A small network was shown many inputs. Here are its activations along a few directions, one row for each input.
Each table varies a few parts of the input and shows all the possible inputs, shuffled.
A made-up example of a description, with smaller parts first: one of 3 separate values, together with either a single point or one of 11 places around a ring or (one of 4 places along a line, together with one of 8 places around a ring).
Shared parts are said once, and a part with two or three values counts as separate values.
In the rows, 128 means zero.

Other details of the inputs vary at random and push rows far along two fixed directions, the same in every table; ignore that.

A family of inputs:
R1: [146 118 134 144 128 144 118 138 143 110 147 106]
R2: [157  97 174 114  60 113 112 139  95 128 133 105]
R3: [150 110 171 104  65 176  99 107 156  33 168  62]
R4: [125 130 121 108 132  82 142 144  89 188 133 150]
R5: [124 122 107 150 158 179 129 122 171  78 121 129]
R6: [151 142 118 118 110 146 128 135 134 121 156 125]
R7: [136  99 153 127  70  93 132 129  91 162  89 158]
R8: [104  99 132 128 129  77 132 139 100 180  91 166]
R9: [ 67 172  93 129 186  60 165 128  78 219 128 183]
R10: [160 120 152 136  74 127 127 138 101 125 133 119]
R11: [141 156 100 132 154 186 138 131 157  90 154 119]
R12: [153 110 131 127  99 157 103 122 156  93 133  86]
R13: [124 144 113 148 125 120 152 131  86 162  89 143]
R14: [135  85 171 100  59 109 106 114 114 115 109 127]
R15: [121 146  90 154 161 126 134 137 132 137 112 137]
R16: [136 165 139 126 183 145 146 131 178 128 136 143]
R17: [ 68 162  72 149 223 133 136 115 157 117 126 127]
R18: [119 124 108 134 153 129 114 135 143 119 120 112]
R19: [115 135 123 140 159 139 113 129 141 101 150 116]
R20: [119 144 108 109 162 144 117 122 148 113 163 122]
R21: [139 162 137 123 184 144 151 122 172 134 137 144]
R22: [134  85 166 121  67 103 116 124 107 157  99 142]
R23: [162 121 167 135  53 114 151 132  57 153 107 131]
R24: [118 143 108 125 154 113 135 143 117 181 141 149]
R25: [108 107 134 118 123 138 120 104 162  78 129 115]
R26: [116 131 108 128 158 132 113 117 145 106 125 113]
Description of these inputs: either one of 2 separate values or (one of 4 places along a line, together with one of 6 places along a line).

A family of inputs:
R27: [144 119 146 122 109 156 131 119 152  94 122 111]
R28: [114 160 106 156 193 133 143 124 149 127 118 146]
R29: [172 112 180  94  38 131 132 119  99 113 118 108]
R30: [134 147 118 119 124 171 127 111 149  88 161  97]
R31: [104 160  96 139 188 128 153 132 135 134 136 151]
R32: [132 137 125 124 127 103 140 144  98 165 138 144]
R33: [127 138 132 133 127  90 145 148  76 197 112 153]
R34: [134 133 139 142 128  82 144 142  84 192 105 157]
R35: [120 111 130 128 138 158  98 122 155  78 147 107]
R36: [140  98 145 116  74 132 103 121 131  92 121 100]
R37: [128 120 147 133 101  76 149 143  72 211  98 158]
R38: [135 100 154 118  85 150 103 116 142  68 141  90]
R39: [151 140 121 117 108 162 114 128 140  95 171  96]
R40: [172  94 166 112  46 138 108 133 125 119 127 121]
R41: [ 92 152 111 110 208 116 128 123 174 143 147 151]
R42: [ 91 130  68 148 198 149 114 128 166 107 121 124]
R43: [125 121 132 137 118  88 151 128  91 186  88 176]
R44: [ 91 132  89 157 193 140 120 123 166  94 133 115]
Question: What do these inputs look like to the network?
Answer: either a single point or one of 5 places along a line or (one of 2 separate values, together with one of 6 places along a line)

A family of inputs:
R45: [141 127  90 180 171 188  89 133 176  36 162  72]
R46: [ 86 153  94 181 161  75 154 142  45 204 116 194]
R47: [112 120 125 149 100 122 160 136  75 155 114 147]
R48: [171 137 123 115 121 182 132 112 188  56 126 113]
R49: [112  63 140 115  66 140  93 117 145  93 130 121]
R50: [137 150 129 121  64  56 150 127  12 202 105 155]
R51: [103 179  53 151 242 161 146 130 154 139 110 160]
R52: [ 68 142  68 130 251  85 129 150 152 195 155 181]
R53: [108 165  69 136 172 148 156 128 125 121 132 121]
R54: [163 132 166  97  30 129 139 125  97 142 137  86]
R55: [146 159 115 142 181 185 135 122 215  91 143 115]
R56: [166 137 182 105   5  72 128 127  32 199 127 120]
R57: [127 111 118 160 115 105 146 145  82 159  98 119]
R58: [ 79 128  49 121 206 145  99 119 188  97 131 133]
R59: [130 169 110 140 219 129 157 154 169 157 147 176]
R60: [111  81 212 103  23  58 136  99  48 154  94 152]
R61: [199 127 185  82  28 143 104 141 102  97 190  85]
R62: [ 73 119 132 149 167  67 121 133 116 143  75 138]
R63: [154 148 128  99 129 173 139 151 154  94 184  89]
R64: [ 97 137  90 192 214  90 148 155  86 216  63 181]
R65: [145  90 140  86  87 169  74 102 202  62 171  67]
R66: [101 135 123 104 160 144 119  84 171  57 140 103]
R67: [178  90 170 124  47 182 124 119 169  51 125 115]
R68: [111 132 118 161 155 134 147 138 101 166  92 179]
R69: [161  96 221  49  47  94 125 109 106 116 161 100]
R70: [184 121 190  81  64 117 138 143  78 181 135 140]
R71: [144 117 120 175 160 157 123 143 182  87  98 124]
R72: [114 133 157 103 137 134 113  89 176  86 153  91]
R73: [ 65  93  94 160 170  40 110 151  89 210  67 173]
R74: [152 149 127 132 151 213 105 116 206  76 158  88]
Question: What do these inputs look like to the network?
Answer: one of 5 places along a line, together with either one of 2 separate values or one of 4 places along a line
Question: Which other rows agree with R49 in the place on the line of 5? List them by row number.
Answer: R46, R47, R60, R67, R68
Question: Which other rows does R72 become when the choice among 2 separate values takes its other values? List them by row number.
Answer: R65
Question: Which other rows does R56 become when the place on the line of 5 takes its other values? List them by row number.
Answer: R45, R46, R50, R61
